Each row below holds a small network's activations on one input, seen along a few directions.
In each table, some parts of the input vary, and every possible input appears once, in random order.
Descriptions start from the smaller parts, as in this example, which fits no table here: one of 6 places along a line, together with either a single point or one of 9 places around a ring or (one of 3 separate values, together with one of 8 places around a ring).
Shared parts are said once, and a part with two or three values counts as separate values.

Table:
r1: [  4  17 -44  -1  -6   0  -6 -11   5 -16 -23   0  11  19 -17]
r2: [-11 -15  32  13  10   6   0   8   3  14  22   8  -8 -21  18]
r3: [-17 -16  25  25   6  -4   6  11  -2   4  20  -8  -5  -7  16]
r4: [ -9 -10  40   2  -2  17  -5  17   5  26  17  16 -11 -29  15]
r5: [ 26  13 -22 -20   6   0  15  -6  -3 -15 -22  -4   5  18 -19]
r6: [ -5 -10  40   0  -2  18  -7  13   7  22  22  19 -13 -41  21]
r7: [-10 -10  39   4   8  20 -14   7   5  36  16  14 -15 -38  22]
r8: [  4   5 -19   0  -7 -15   4 -13  -7 -12 -11 -10   9  16  -8]
r9: [ -6  10 -32  12 -14 -17 -10 -14  -2 -13 -10  -7  16  18 -11]
r10: [-18 -16  29  16   7  -3   3  11   3   3  22  -6  -6 -10  20]
r11: [ 11  14 -38  -9  -8   0  -1  -8   3 -18 -24   1   7  20 -16]
r12: [-16 -15  30  14   8   1   2  13   5  13  21   0  -6 -12  20]
r13: [-10 -17  37   0   3  11  -6  17   9  14  22   9  -6 -27  13]
r14: [ -1   6 -25   4 -12 -14  -4 -12  -6 -12  -9  -9  13  20 -10]
r15: [ 17  12 -32 -14  -1   0   4  -8   2 -17 -27   0   4  20 -17]
r16: [ -1   8 -14 -19   1   2 -13   2   2   7  -1   9 -17  -1 -11]
r17: [  9   4 -12  -4  -3 -13   9 -10 -11 -12  -8 -14   9  18  -9]
r18: [ 10   8  -9  -5   0 -11  15 -10 -14 -11  -7 -14   9  18  -9]
r19: [ 23  11 -25 -18   5   2  10  -8  -4 -13 -22  -5   3  20 -17]
Question: What do these inputs look like to the network?
Answer: either a single point or one of 8 places along a line or (one of 2 separate values, together with one of 5 places along a line)
Question: Change only the choice among 2 separate values in r11. List by row number the other rows that result.
Answer: r14

Table:
r20: [ -7   3   4   0  -7  14 -19   0   8  17  -1  18  -5 -25   4]
r21: [ -7  14 -57  16 -15 -23  -7 -17   1 -26 -25 -11  21  41 -23]
r22: [ 32  20 -32 -28   2  -8  19 -15 -13 -24 -28 -16  12  31 -25]
r23: [-16 -14  16  22  -1 -10   7   7  -5  -1  18  -7   2  -1  11]
r24: [-23  -8   6  25 -12  -9 -11   2   2   3  13   2   5  -4  13]
r25: [  3 -11  28   3  15   6  13   7  -2   4  11  -6  -6  -7  14]
r26: [  1   2   5 -12  -4  19 -15   8   9  20  -2  19 -10 -20   1]
r27: [  5  -3  15 -16   5  17   4  10   1  16   5  10 -14 -14   3]
r28: [ 39  22 -31 -34   1  -4  20 -13 -11 -21 -30  -8   6  30 -26]
r29: [-27  -1   5  29 -14  -7 -17  -5   4   6  15   1   9  -7  12]
r30: [-13  -7   7  14  -6  -4 -16  -2   2   7  11   7  -1  -9  10]
r31: [  9  25 -58  -7  -8  -5  -8 -14   3 -21 -31  -3   9  27 -20]
r32: [  1  18 -57   4 -10 -16  -8 -18   3 -26 -26  -6  17  34 -25]
r33: [ 19  28 -58 -23 -10   5  -8  -8   4 -21 -36  11   5  23 -29]
r34: [ 22   8 -31 -10  -1 -21  19 -22 -17 -29 -23 -24  18  37 -21]
r35: [-12 -15  28  21   6  -8  16   9  -4  -5  17 -17   3  -1  14]
r36: [ 12   8 -31   2  -5 -31  17 -18 -17 -27 -18 -28  19  49 -21]
r37: [ 16  24 -58 -16  -8  -3 -11 -12   3 -24 -32   7  10  26 -26]
r38: [ 28  16 -34 -18   1 -14  19 -16 -14 -23 -25 -20  11  37 -22]
r39: [ -7  -4  16   2   7   3   4   6  -2   7  12  -2 -10  -8   8]
r40: [-11   0   5   4  -2   3 -14   2   6  13   5  10  -7 -13   8]
r41: [ 11  -7  24 -16  10  18  11  11   3  12   5   8  -8 -16   4]
r42: [  3  -5  16  -8   7  12   3  10   0  13   7   6 -11 -12   5]
r43: [-12 -16  24  19   5 -12  12   8  -2  -4  19 -15   5  -2  15]
r44: [-19   0   2  17  -9  -1 -20  -5   5  10  11   6   2 -14   8]
r45: [ -4  -1   6  -6  -3   9 -17   6   7  15   2  14 -10 -16   4]
r46: [ -2 -17  28  12  11  -3  14   4  -3  -2  15  -9  -2  -5  14]
r47: [  7  -9  30  -7  14  12  14  10   0   8   6   1  -8 -12   9]
r48: [ 12  -7  30 -14  13  17  15  11   1  11   3   7 -12 -11   5]
r49: [ -4 -15  25  11  10  -3  12   7  -1   1  16  -8   0  -8  11]
r50: [  8 -12  23 -11  11  10   9   9   0   9   7   5  -6 -13   9]
r51: [ -8 -12  17  13   3  -3   6   5  -4   2  15  -3  -5  -7   9]
r52: [-14   6   3   9  -6   6 -19  -2   7  15   4  11  -1 -19   7]
r53: [  0 -11  24   1  13   1   9   7   1   5  12  -4  -5  -8  12]
r54: [ -7  -4  11   1   2   4  -8   4   2   9  11   2  -7 -11   9]
r55: [ -2  -4  12  -8   1   9  -6   5   4  12   5   9 -10 -17   4]
r56: [ -3   8   4  -8  -7  18 -19   2  11  21  -3  23  -8 -26   0]
r57: [  5  -3  12 -16   0  16  -7   8   5  15   3  16 -11 -18  -1]
r58: [-12  -9  11  12  -2  -3  -6   4   0   3  16  -2  -3  -8   7]
r59: [-20  -8  11  19  -6 -12  -7   4   1   1  20  -6   4  -1   9]
Question: The inputs of r22 and r28 match in every part but one. If r45 is changed in the same way as r22 into r28, which row does it become?
Answer: r26
Question: What do these inputs look like to the network?
Answer: one of 5 places along a line, together with either one of 2 separate values or one of 6 places along a line
Question: Change only the place on the line of 5 in r25. List by row number the other rows that result.
Answer: r35, r46, r47, r48
Question: List by row number the other rows that have the place on the line of 5 in common with r40.
Answer: r25, r31, r38, r39, r52, r53, r54

Table:
r60: [ 11  15 -34 -16  -2   6  -8  -6  -6 -10 -14  -2  -6   8 -10]
r61: [-14 -22  44   0  12  20 -16  24  17  24  25  16 -20 -36  18]
r62: [ 26   4 -12 -20   7   6  20  -1  -4  -7 -21   0   3  16 -15]
r63: [  2  -6   4  11   6 -19  12 -13  -3  -8  -1  -7  11  12   2]
r64: [ -3  -9  37  -6   2  17  -9   6  -6  26  21  -2 -12 -32  18]
r65: [-26 -10  36  16  -4  -3  -5  12   1  23  31   7 -12 -20  16]
r66: [-10   1 -11  14  -4 -11  -2  -3  -3 -14   7 -12   8   9  -3]
r67: [-15  -2 -17  22 -19 -13 -11  -3   8  -7  -9   3  17  10  -1]
r68: [  0  31 -30 -10  -9   2 -19 -12   9  -2 -22   5   5   9 -21]
r69: [ 21   9 -20 -18   7   4   8  -8  -5  -9 -15   1  -1  11 -14]
r70: [ 10 -10   3   7   4  -9  30   2  -9 -18  -2  -9   6  13   9]
Question: What do these inputs look like to the network?
Answer: either one of 3 separate values or (one of 2 separate values, together with one of 4 places along a line)
Question: Change only the choice among 2 separate values in r69. List by row number the other rows that result.
Answer: r63

Table:
r71: [  1   6 -23  13 -11   0  -4  -4   1 -13 -10  -5   7   8  -4]
r72: [ 18   0  14 -25  15  22   0  18  12  13 -11  26 -19 -14  -7]
r73: [  2   6 -25   2  -8   3  -3 -11  -1  -1 -16   0  13   9  -4]
r74: [  9   1 -11   2  -5  -9  12  -6 -12 -24 -11 -22  -1  25 -11]
r75: [-14   7 -19  18  -3 -11  -5   2  11 -17  -4  -4  15  13   1]
r76: [ 12   2 -18 -11   1 -14  13 -10 -12 -13 -14  -8   6  26  -8]
r77: [ -2   3 -12   6   5 -17  12  -8  -5 -21  -8 -22   5  28  -7]
r78: [-16  -4  10   9  -6   2 -24   7   9   8  24   7  -9 -17  17]
r79: [ -8 -17  31   9   6   2  -4  12  -3   8  25   1  -2 -28  11]
r80: [-19  -8  13  12   2   1 -10   7  -1  16  25   9  -9 -21   9]
r81: [ -2 -13  53   7   9  11  14  16 -11  16  24  -7  -2 -23  25]
r82: [ -8   8 -19  21   0 -11  -6 -10   5 -10 -11   0  10  11  -3]
r83: [ -8  -1 -12   7  10 -23  14  -4  -5 -21  -8 -18  11  29  -4]
r84: [-28  -4   8  14 -18   3 -29   4   5  21  10   7  -6 -12   3]
r85: [-17 -11  21   6  -4   3   1  12   5  11  27   9 -10 -20  14]
r86: [  4   6 -10 -14   8  17  -3   6  10  13 -13  25 -13 -10   1]
r87: [ 20   2  -4 -29  11  26   1  10   3   6 -13  10 -15  -4  -3]
r88: [ 24  11 -20 -28  -7 -10  10 -10  -9  -7 -14  -8   4  17 -18]
r89: [  9  18 -21  -6  -5   0 -11 -16   2   2 -18   8  10   4 -15]
r90: [ 13  23 -26 -18 -17   4  -6 -12   0   0 -15   4   7  -1 -15]
r91: [ -2 -18  48  11   7   5  16  11  -1  12  29   2   0 -17  18]
r92: [ -6 -24  42  10  10   7   5  -2   6   8  14  -5  -6 -22  18]
r93: [ 20   6 -21 -17  -1  -8   9 -12  -7 -10 -12 -11   4  18 -16]
Question: What do these inputs look like to the network?
Answer: either one of 3 separate values or one of 8 places along a line or (one of 2 separate values, together with one of 6 places along a line)
Question: A walk changes only the place on the line of 8. It starts at r81 and steps to r91. List the rest of the walk in order.
Answer: r92, r79, r85, r80, r78, r84

Table:
r94: [  2   0   8 -17   3   6  -7  15   7  -1   3  13 -16  -9  -4]
r95: [ 16  -3  11 -13   2  17   6   9   2   3 -13   4  -1 -16   1]
r96: [ 21  15 -45  -3  -2   1  23  -5  -2 -30 -40 -10  13  36 -19]
r97: [ -5   8 -22   2  -9  -5 -16 -20  -8  11   1   1   4  -6  -2]
r98: [  8   4 -10 -21   0 -13  -8 -11 -11   0   4  -4 -12   8  -9]
r99: [ -2  -3  -2 -12  -7 -17  -2   2  -5  -5   7  -3  -5   7  -3]
r100: [ 15   1   7  -5 -11  -4  12 -10 -11  -3  -4  -6   9   4   0]
r101: [ -4  -3   6   0  -1 -20   2   2  -1  -3  12  -7  -1   9  -4]
r102: [ -1 -17  13  11  19   4   9  21   3   6  12   1 -20   4  14]
r103: [ 19   8   6 -25   6  20   0  -4   0  10 -13   5   1  -8  -6]
r104: [  6  16 -51  -8   1  -8  12  -2   5 -34 -29  -6   0  41 -24]
r105: [ -8   7 -12   9 -10  -7 -16 -15  -6  13  -3  -1   5   0  -9]
r106: [ 17   9   0 -10  -3  -4  12 -18 -13   6  -9  -8   5   6   1]
r107: [-21  -1   5  31  -6  -7   0   1  -2  -3  20 -11   8   2  17]
r108: [ -1 -11   6  -8   4   6  -2  17   8   5   9   7 -14  -5  -1]
r109: [-13  -3   0   1 -13  13 -18  11  11   9  -1  17   1 -12  -2]
r110: [-21  -9   5  18  -3   6  -8   5  12   3   6  11   1 -15  13]
r111: [-15  -6  13   5   7 -15   8  -1  -5 -10  10 -15  -5   5  -4]
r112: [ -9   1  -7  16 -18 -11 -16  -4  -6   7  -1   3   8  -1  -4]
r113: [ -6  14  -9  -4  -9  15 -20  -1   9  17  -5  19  -4 -14   1]
r114: [  7 -10  26   0  15   7   6   1   9  -8  -2  -2   2 -13  11]
r115: [  5  -7  21   8   5  -8  15  -8 -10 -11   5 -17  11   2  -2]
r116: [  3   5  -7 -15   4 -12  -1 -10 -11   4   5  -3 -11   8 -13]
r117: [  8  -6  10   2  -6  -8  14  -6 -10  -5   2  -8  16  -1   0]
r118: [ 14   3  -2 -15  -2   2   6 -23 -15   7 -12  -7   7   7  -5]
r119: [-17 -14   3  23   7   4  -3   7  16   8  11   5  -1 -12  27]
r120: [ -3  17 -56  12  -4  -2 -13  -5   2 -36 -27   3  25  29 -20]
r121: [-11   0   3  17 -10   8 -13   5  16   7   7  19  -1 -15  10]
r122: [ -9  15  -5   3  -6  15 -13  -1   7  14  -3  20  -5 -17   0]
r123: [ 18   6   3 -21   5  15   6   3   1  13 -14   3   1 -11  -1]
r124: [ -7 -13  13   0  14   5   2  12   5  -2  10   2 -17  -5   2]
r125: [  7 -14  25   6  21  10  17   8   2   2   1   0   5  -3  13]
r126: [-21   1   4  25 -12 -12  -8  -9   6  -6  11 -11   6  -2  12]
r127: [-18  -5  -4  18 -15 -11 -13  -5   1   0   7  -4  12  -4   1]
r128: [  4   4  -3 -24   5   9  -7  11   3   7   5  10 -18  -5  -4]
r129: [ 15  -4  14  -5   6  13  10   4   6  -1   1   6   2 -15   6]
r130: [ -7  -7  12  14  12 -14  15  14  -8   2  18 -18  -5  15   5]
r131: [  5   4  -2 -31   6   8 -10   8   4   8  -2   9 -17  -4  -7]
r132: [  8  -2  23  18   8  -5  21  -1  -9  -5  12 -19  10   9  10]
Question: The inputs of r123 and r122 match in every part but one. If r100 is changed in the same way as r123 into r122, which row does it become?
Answer: r112
Question: What do these inputs look like to the network?
Answer: one of 3 separate values, together with either a single point or (one of 2 separate values, together with one of 6 places along a line)
Question: Change only the choice among 3 separate values in r121. List by row number the other rows that result.
Answer: r108, r129
Question: Change only the choice among 2 separate values in r117. List by row number the other rows that result.
Answer: r129
Question: Change only the place on the line of 6 in r116. List by row number the other rows that result.
Answer: r98, r99, r101, r111, r130
